Each row below holds a small network's activations on one record, seen along a few directions.
Here are examples, each followed by its value of one field, Rago.
The largest differences between rows may come from other fields.
[-10  10  33  23  -9  20   7  10 -10   1 -11]  z3
[-71 -35  96 -60 -30  34 -44 -16 -34 -37  27]  z5
[  4 -31  16 -11 -12   4  12 -17 -29 -12 -10]  z4
[-34 -18  64 -25 -37  42 -15 -19  -3 -16  26]  z7
[ 10 -34  19   3  -8  29  12  -4 -33  -8   5]  z1
[ -7 -20  35   9 -10  14  -8  12   2 -10  21]  z7
[ 20 -33  21  -1   6  34  16  10 -24 -13  12]  z1
[ 0  3  5 -5  2 -1 -4  4  1 14 -5]  z2
[-13   1   7  36   1  13  12 -10  -9  -5   2]  z3
[ 13   4 -10   0  19  -6   0   1  10   6   7]  z2
[ 11 -22  25 -21 -24  11   7 -11 -24 -18  -9]  z4
[  0  14  18  -3  14   7 -15   2 -23 -29 -21]  z6
[ -3   6   5   2  19   8  -4   4  -6 -39 -12]  z6

Here are new rows. What is Rago for each?
[ 16   6 -10   8  10 -14  14   7   6  -3   9]  z2
[  3   7 -19   9   0 -16  13  11  -7   7  -3]  z2
[-24  -1  23 -17  15  23 -12 -17 -17 -33 -10]  z6
[-22 -35  47 -44 -26  33   1 -21 -27 -12 -16]  z4
[-16  10  32  14 -19  37  -5   9  -6  -6  -4]  z3
[-32   7  42 -26  -5  19  -7 -18 -25 -37 -13]  z6
[-5  3 11 -6  6 -7 12  9  7  6  2]  z2
[-22   1  19  30  -6  18  13 -15 -10  -9   5]  z3
[-12 -29  59 -43 -16  25   3 -10 -20  -5 -14]  z4
[-17 -21  48   0  -8  18 -11   4   5  -9  24]  z7
[ 24   9 -21  20  16 -21  -8   5   2  17  -9]  z2
[  8  -2 -30  17  10 -20  13  -6  -2  -1   4]  z2
[ 13 -20  41 -28 -27  17   6  -8 -25 -16  -8]  z4
[-23  -5  30  20  -5  30  -2 -20   1  -2   0]  z3
